Each row below holds a small network's activations on one input, seen along a few directions.
In each table, some parts of the input vary, and every possible input appears once, in random order.
Descriptions start from the smaller parts, as in this example, which fits no table here: ring(5) and (point or (values(2) and line(4)) or ring(9)).
Shared parts are said once, and a part with two or three values counts as separate values.
(in the rows, 128 means zero)

Other details of the inputs vary at random and push rows far along three fixed directions, the same in every table; ignore that.

A family of inputs:
x1: [171  66 158 127 192  99  71  99  98 140 126 129 145 153]
x2: [147 165 176 173 129 153 209 105 167 109 140 158 127 160]
x3: [ 99  78 135 158  94 130 130 119  89 144 141 118 120 104]
x4: [ 95  87 126 184 105 129 118 135 118 155 151 116 102 117]
x5: [163  88 154 107 170 116 103 120 134 158 140 147  96 158]
x6: [142 200 130  77 119 122 145 124 145 100  98 130 183 140]
x7: [172 158 154  92 164 128 129 125 146 110 108 161 122 178]
x8: [132 131 112 145 115 102  59 132 115 149  85 115 163 118]
x9: [ 76 130  76  90  97 100  57 162  97 144 114  83 155 101]
x10: [113 146 118 127 100 103 119 129 120 136 119 103 173 107]
x11: [166 160 130 122 155 182 210 122 176  92 138 170  76 129]
x12: [106  93 159 134 116 151 184 117 109 110 165 148  84 140]
x13: [ 58 140  86 127  18 130 133 173 113 155 126 110  93  86]
x14: [107 220 106 133 119 130 122 150 157 102  99 113 173 144]
x15: [169  82 173 135 196 114 127  94 129 137 157 134 140 161]
x16: [132 148  76 158 130 137 105 144 145 120 103 114 136  78]
x17: [115 143 113  97  94 105 120 134 120 138 122 110 156 108]
x18: [ 69  99 130 136  83 144 178 137 115 131 176 119  88 110]
x19: [112  89 112 170 125 167 184 120 124 112 166 127  89  78]
x20: [123 206 122 103 144 126 138 133 150  93 116 113 189 152]
x21: [175  72 154 153 190  99  50 106 108 152 109 136 132 156]
x22: [131  87 121 141 139 170 195 115 131 110 168 143  73  91]
x23: [164 206 137  82 128 131 140 130 162 107  86 153 152 161]
x24: [135  78 115 100 154 105  45 142 103 168 117 124 104 142]
Description of these inputs: line(4) and (point or ring(5)).
- Changing only the line(4) part turns x16 into x22. The same change can be made to x8. Which row results? => x6
- Start at x17 and move only the ring(5) part, one step at a time. The first step leads to x6. Which rows follow, in order? => x12, x9, x18

A family of inputs:
x25: [160 100 156 134 159 162 210 101 142 104 172 155  90 128]
x26: [154 178 151 102 146 115 151 102 147 101 117 127 189 144]
x27: [153 109 164 169 153 167 185 106 154 119 153 167  73 157]
x28: [125 122 137 149 132 111  91 131 122 150 119 120 142 138]
x29: [114  45 163 136 138 135 141 115  92 152 172 136  81 145]
x30: [103 155  97  86  97  99  71 158 113 144 105  97 156 126]
x31: [ 86 239 111  85  57 137 193 147 154  85 113 117 175 121]
x32: [140 141 129 108 148 147 162 124 146 107 149 142 113 143]
x33: [129  97 115 138 127 132  92 138 118 149 122 137  95 120]
x34: [124  68 140 152 149 115  91 111  97 152 142 115 132 132]
x35: [ 83 220 124 115  64 154 196 158 153  95 120 129 135 148]
x36: [147  69 124 150 154 132 119 107 113 139 136 130 116  98]
x37: [123  66 111 164 104 132 111 131 104 165 131 128  78  85]
x38: [140 110 175 179 156 157 184 111 147 113 160 161  86 166]
x39: [144  91 105 120 170 106  56 123 112 140 126 107 144 111]
x40: [151 186 138  81 168 121 129 134 154 108 111 141 148 168]
x41: [134 117 116  86 110  83  71 131 103 159 107 113 156 120]
x42: [128  91 148 161 145 125 113 117 108 140 138 127 130 142]
x43: [167 192 136 118 188 113 109 121 160  98  98 130 186 162]
x44: [171 165 154 113 176 128 121 121 152 109 105 157 137 179]
x45: [186 115 152 149 178 143 165  97 147 115 137 155 124 130]
x46: [123 174 111 145 130 145 147 135 154 102 123 128 147 123]
x47: [131 115  84 138 108 108  66 144 120 155 100 105 135  76]
x48: [179 171 124  71 182 116 107 125 158 118 106 139 152 155]
x49: [118 116  98 130 151  99  54 133 111 139 109  97 161 120]
x50: [ 95 214 126 145  65 147 204 134 152  88 124 126 167 122]
x51: [154 122 120 101 117  80  46 128 108 162  86 121 166 125]
x52: [148 112  89  83 139 103  71 137 115 145 107 112 143  90]
x53: [117 168 139 105 108 123 167 125 137 108 132 123 163 127]
x54: [121  41 141 172 158 148 134 105 109 141 162 134  82 117]
x55: [184 145 146 137 189 128 117 111 164 124 115 148 143 155]
x56: [167 103 161 132 142 167 202 108 147 114 149 170  71 141]
x57: [ 89 105 130 130  61 127 141 142 105 150 132 125 105 110]
x58: [126  60 127 114 159 110  83 130  94 151 145 123 103 135]
x59: [106 174 133 109 119 133 161 135 138 104 137 117 155 143]
x60: [139 160 141 121 168 132 146 117 145  90 136 127 148 154]
x61: [ 44 122 132 191  17 158 207 145 116 131 157 123  86  90]
x62: [143 100 112 112 139 121  85 136 124 149 120 130 107 129]
x63: [ 60 180  51 108  61 129 113 176 127 114 123  81 148  77]
x64: [130 113  80  91 108 108  74 147 109 152 107 110 124  84]
x65: [152 129 165 116 188 139 165 110 146 100 155 145 124 168]
x66: [133  65 134 123 147 115  78 134 104 158 128 132  91 143]
x67: [123 109  79 117 121 107  78 138 106 142 116  94 147  71]
x68: [ 84 103 151 179  84 151 164 133 115 145 153 136  80 133]
x69: [123  64 154 175 142 139 130 120 112 148 147 145  67 145]
x70: [179 161 169 124 150 112 141 104 152 127 106 153 162 162]
x71: [ 86 184  60 118  41 134 112 172 128 127  93 106 130  69]
x72: [ 33 118 126 182  27 163 215 134 109 120 164 116 101  84]
x73: [ 92 114 125 141  85 131 110 145 104 150 124 122 108 128]
x74: [157 186 148  95 177 113 121 112 150 101 111 120 195 162]
- Changing only one part turns x53 into x25. The same change can be made to x41. Which row results? => x64
- Changing only one part turns x27 into x68. The same change can be made to x32. Which row results? => x29
- What do these inputs look like to the network? => line(5) and ring(10)
- Which other rows does x35 become when the line(5) part takes its other values? List them by row number. => x56, x57, x62, x66
